These are the activations of a small neural network, seen along a few directions. Each row is one input.
In each table, some parts of the input vary, and every possible input appears once, in random order.
Descriptions start from the smaller parts, as in this example, which fits no table here: values(2) and (point or ring(11) or (line(4) and ring(8))).
Shared parts are said once, and a part with two or three values counts as separate values.

Other details of the inputs vary at random and push rows far along two fixed directions, the same in every table; ignore that.

Rows:
x1: 23; 17; 2; 26; 33; -7; 13; -5; 4; 24; -4; -23
x2: -6; 59; 22; 12; 23; -5; 34; 19; 33; -6; 8; 4
x3: 8; -100; -4; -51; -44; 43; -20; -7; -45; -48; 0; 16
x4: -64; 15; 13; -39; -22; 60; 32; 7; 63; -47; 0; 10
x5: 53; -65; -14; -8; -28; -21; -22; 13; -53; 25; -1; -25
x6: 36; 30; -29; 52; 28; -36; -16; 3; -13; 56; -6; 19
x7: -7; -14; 13; -7; -6; 5; 25; 11; 4; -14; 12; 37
x8: -25; -35; 18; -30; -9; 16; -19; -28; -36; -20; 1; -10
x9: -12; -40; 4; -58; -32; 55; -2; -1; -5; -61; 7; -7
x10: 3; 20; 0; 16; 0; -6; -23; -10; -32; 2; 4; -23
x11: 2; 48; 3; 11; 19; 19; 27; 3; 22; -3; 0; -22
x12: -47; 91; -2; 27; 19; -7; 66; -4; 25; 63; 15; -22
x13: 57; -38; -12; -5; -6; -28; -79; 6; -54; 0; -17; -4
x14: 22; -57; 3; -35; -3; -9; -55; -10; -40; -8; -18; 7
x15: -18; -44; 22; -57; -40; 26; 4; 1; 5; -74; 11; 30
x16: 51; -34; -20; -6; -11; -23; -73; 7; -46; -1; -5; 2
x17: -8; 30; 31; 7; 33; -12; 34; 7; 29; 7; 5; 8
x18: -36; 24; 7; -13; 26; 32; 54; -13; 40; -11; -1; -7
x19: -25; -60; 30; -77; -45; 19; 24; 17; -6; -32; 9; 19
x20: -43; 15; 5; -54; -10; 22; 32; 4; 20; 14; -5; 12
x21: -39; 36; -3; 5; -9; 26; 32; -1; 65; -20; -4; 10
x22: -41; -17; 8; -32; -31; 22; 34; 15; 35; 5; -10; 2
x23: -26; 60; -12; 55; 23; 4; 49; 9; 60; 39; -4; 17
x24: 52; 45; -2; 57; 25; -49; -6; 26; 3; 29; 19; -4
x25: 32; 27; -21; 42; 46; -50; -22; -5; -6; 51; -13; 0
x26: -5; 0; -15; 29; -2; -5; -6; -15; -35; 19; 11; 4
x27: -44; 49; 13; 0; 5; 32; 35; 11; 64; -15; -12; -3
x28: 88; -18; -33; 57; -1; -44; -46; -1; -41; 22; 2; -24
x29: 34; -3; -17; 33; -7; -26; -51; -6; -54; 13; 15; -24
x30: 70; -30; -2; 52; 28; -75; -36; 12; -37; 31; 1; -1
x31: 0; 76; 2; 73; 53; -30; 32; 5; 59; 60; -13; -14
x32: 30; -40; -12; 38; 9; -37; -33; 4; -6; 21; -17; -7
x33: 2; -74; -7; -71; -47; 24; -55; -15; -32; -62; -10; 24
x34: -77; 30; 9; -41; -23; 57; 34; -31; 26; -49; 15; 7
x35: -37; -6; 4; -9; 6; 8; 4; -27; -14; -7; 4; -7
Each input here is: values(5) and (point or ring(6)).
Changing only the values(5) part turns x8 into x14. The same change can be made to x29. Which row results?
Answer: x16
Start at x24 and move only the ring(6) part, one step at a time. The first step leads to x2. Which rows follow, in order?
Answer: x17, x30, x7, x15

Rows:
x36: 32; 70; 2; 61; 24; -30; 2; 11; 1; 23; 11; -25
x37: -88; -1; 9; -71; -18; 53; 37; -24; 7; 2; -2; -9
x38: 13; -32; -1; -29; -11; 8; -11; 19; 6; -4; -19; 9
x39: 41; -11; -25; 25; 12; -13; -62; -17; -30; 3; -18; -28
x40: -74; 67; 11; -5; 34; 8; 59; -29; 14; 44; 11; 3
x41: -45; -11; 26; -61; 2; 40; 33; 4; 31; -38; -5; 42
x42: -56; 90; 18; 0; 31; 24; 36; -11; 48; -15; 5; 20
x43: 41; -77; -25; 10; -32; 3; -77; -21; -64; -37; 2; -16
x44: -28; 77; -10; 36; 5; 18; 25; 2; 36; -1; 13; 1
x45: 20; -11; -30; 43; -11; -34; -13; -10; -63; 64; 6; -22
x46: -57; -4; 29; -34; 15; 19; 53; 6; 56; -23; -11; 38
x47: -24; 12; 11; -38; 2; 9; 8; -3; 16; -31; 3; 31
x48: 33; 60; -21; 39; 25; -38; -6; 13; 26; 45; -3; -9
x49: -8; 1; 3; -2; 21; 11; -29; -32; -11; -28; 0; 3
x50: 30; -28; -13; 14; -19; -4; -3; 18; -5; 5; 2; 14
x51: -8; 56; -2; 38; 28; -24; 44; -7; -16; 71; 18; -37
x52: -34; -52; 16; -51; -19; 27; 19; 13; 40; -25; -25; 16
x53: 62; -19; -7; 39; 10; -25; -51; -13; -50; -5; 4; -37
x54: 74; -25; -8; 20; -7; -48; -40; 19; -39; 8; 15; -16
x55: -14; 72; -6; 19; 19; 6; 1; 3; 33; 12; -7; -10
x56: -27; -105; 43; -82; -47; 42; 17; 11; 9; -68; -4; 15
x57: 46; 56; -30; 71; 9; -45; 2; 12; 9; 44; 11; -2
x58: 61; -78; 8; -18; -24; -15; -30; 25; -45; -16; -1; -1
x59: 11; -109; 3; -23; -49; 7; -16; 12; -10; -29; -6; 20
What do these inputs look like to the network?
Answer: values(4) and (point or line(5))
Changing only the values(4) part turns x38 into x50. The same change can be made to x39. Which row results?
Answer: x43
Change only the values(4) part in x54. List by row number the other rows that result.
Answer: x47, x48, x57
Change only the values(4) part in x56. List by row number the other rows that result.
Answer: x46, x52, x59
